A small network was shown many inputs. Here are its activations along a few directions, one row for each input.
Each table varies a few parts of the input and shows all the possible inputs, shuffled.
A made-up example of a description, with smaller parts first: one of 6 places along a line, together with either a single point or one of 9 places along a line or (one of 2 separate values, together with one of 5 places around a ring).
Shared parts are said once, and a part with two or three values counts as separate values.
In the rows, zero is written as 128.

Other details of the inputs vary at random and push rows far along three fixed directions, the same in every table; ignore that.

Rows:
r1: [102 126 171 108 118 137  99 128 118 135 121 133]
r2: [125 149 134 137 107 165 123 128 109 136 147 149]
r3: [112 130 121 133 128 120 112 127 132 114 136 133]
r4: [119 136 159 112 134 118  77 130  72 107 156  88]
r5: [185 150 101 154 143 140 173 126  92 127 124 130]
r6: [183 153  95 157 141 156 173 138  96 115 115 145]
r7: [120 138 132 103 130 123  76 139 110 123 176 100]
r8: [110 106 136 105 132 110 115 150 165 118 101 118]
r9: [134 182 167 157  96 145 138 182 138 123 128 106]
r10: [107 128 138 101 131 117  74 143 134 127 166  96]
r11: [171 154 123 153 117 183 171 143  95 138 118 160]
r12: [190 152 102 165 146 147 171 127  72 126 133 134]
r13: [176 165  80 163 134 167 164 128  85 114 148 149]
r14: [117 143 140 110 135 124  73 125  89 123 185  91]
r15: [134 129 133 130 140 119 124 123 113 120 119 115]
r16: [121 164 129 159 111  91 153 176 197 123 136  89]
r17: [ 81 116 186  95 115 108  94 113 140 142 115 118]
r18: [168 148 109 155 138 133 164 121  99 118 114 132]
r19: [148 136 143 117 112 168 123 147 103 148 131 135]
r20: [151 161 119 168 113 146 185  99 100 152 142 147]
r21: [144 126 130 122 140 123 124 131  99 124 135 109]
r22: [116  69 105 118 143 100 159 110 198 134  47 174]
r23: [115  69 100 111 141  97 164 107 212 135  39 173]
r24: [133 153 123 165 108 141 174 101 124 151 126 147]
r25: [124 138 155 122 135 112  88 133  89 112 146  98]
r26: [116 155 149 137 118 100 133 195 201 110 106  84]
r27: [144 169 143 153 124 106 148 177 157 119 128  77]
r28: [ 95  99 130  96 130  97  89 139 178 136 135 118]
r29: [122  76 124  86 157 140  82  79  61 119 120 155]
r30: [114 191 156 164  93 143 142 167 144 123 151 113]
r31: [161 145  90 157 133 143 166 122 102 127 146 132]
r32: [108 125 170 118 115 105 136 113 142 152 113 118]
r33: [133  74  96 115 148 117 160 117 179 137  61 176]
r34: [105 187 161 163  90 121 150 151 158 131 144 103]
r35: [126 139 115 134 127 119 124 115 121 120 142 124]
r36: [115 131 133 107 129 126  79 142 108 121 175  98]
r37: [130 182 125 174 112 113 153 163 157 111 143  91]
r38: [115 170 133 162 106 104 142 166 162 108 143  86]
r39: [ 93 126 177 104 120 130 101 122 119 134 122 127]
r40: [109  97 150  87 140  99  78 144 147 131 126 108]
r41: [133 132 149  97 137 120  78 147 101 120 154  93]
r42: [ 86 107 154  80 101 136  79 141 167 155 141 129]
r43: [115  92 130  77 131 181  73  80  60 150 160 180]
r44: [114 171 127 166 105 110 150 176 178 101 130  97]
r45: [136  91  74 131 143 135 164 105 160 137  94 185]
r46: [136  87  98 126 150 126 160 101 153 131  66 171]
r47: [ 88 115 134 100 126 104  84 122 155 115 132 121]
r48: [132 181 122 161 115 128 142 180 160 107 147  95]
r49: [145  52 124 120 147 154 109  58  49 127 181 145]
r50: [105 104 135  96 137 170  90  58  49 144 155 177]
r51: [159  44 116 147 142 124 191  92 150 135  95 154]
r52: [168 167 131 176 119 160 183 104  68 144 122 142]
r53: [166 164  86 177 136 164 164 119  81 112 142 147]
r54: [126  92 107 104 154 142  82  61  46 130 157 161]
r55: [116  72  81 110 137  94 171  97 222 154  72 168]
r56: [145  71  88 116 148 121 174 116 175 147  66 166]
r57: [116 105 147  88 143 112  79 139 131 130 132 102]
r58: [ 64  88 140  79 123  91  77 141 200 122 121 114]
Each input here is: one of 2 separate values, together with either a single point or one of 8 places along a line or (one of 4 separate values, together with one of 5 places around a ring).
The inputs of r9 and r2 match in every part but the choice among 2 separate values. If r1 is changed in the same way as r9 into r2, which row does it become?
Answer: r30
The inputs of r11 and r43 match in every part but the choice among 2 separate values. If r23 is changed in the same way as r11 into r43, which row does it become?
Answer: r47
Change only the choice among 2 separate values in r25. List by row number the other rows that result.
Answer: r54
Change only the choice among 4 separate values in r14. List by row number the other rows that result.
Answer: r16, r31, r55

Rows:
r59: [166 153 113 163 121 133 179 200 181 121  98 120]
r60: [187 125 117 150 133 196 178  92  60 154 117 184]
r61: [103 167 112 145 117  92 139 181 208 108  95 112]
r62: [162 188 152 162 142 135 132 148  35  99 162  79]
r63: [ 80 123 164 102 134  70  67 118 144 110 136  83]
r64: [ 93 122 128 121 126 123 136  93 149 152  95 170]
r65: [190  84  93 160 145 132 212 110 129 141  79 165]
r66: [ 89 112 178  81 119 129  78 104 105 135 114 138]
r67: [141 121 119  93 157 163  66 108  20 108 139 143]
r68: [137 159 129 128 112 132 107 188 140 117 172  86]
r69: [113  85 107 122 137 104 123  84 137 125 137 133]
r70: [ 84  94 129 105 118 133 111  78 158 149 130 165]
r71: [122  62 116 104 141  97 145 106 179 152 116 130]
r72: [108 141 162 121 103 143 109 141 133 152 166 105]
r73: [146 185 101 164 115 137 136 169 142  96 165 107]
The inputs of r60 and r59 match in every part but one. If r72 is changed in the same way as r60 into r59, which row does it become?
Answer: r68
What is each input in this table made of?
Answer: one of 3 separate values, together with one of 5 places around a ring
Change only the place on the ring of 5 in r71. List by row number the other rows that result.
Answer: r62, r63, r65, r69
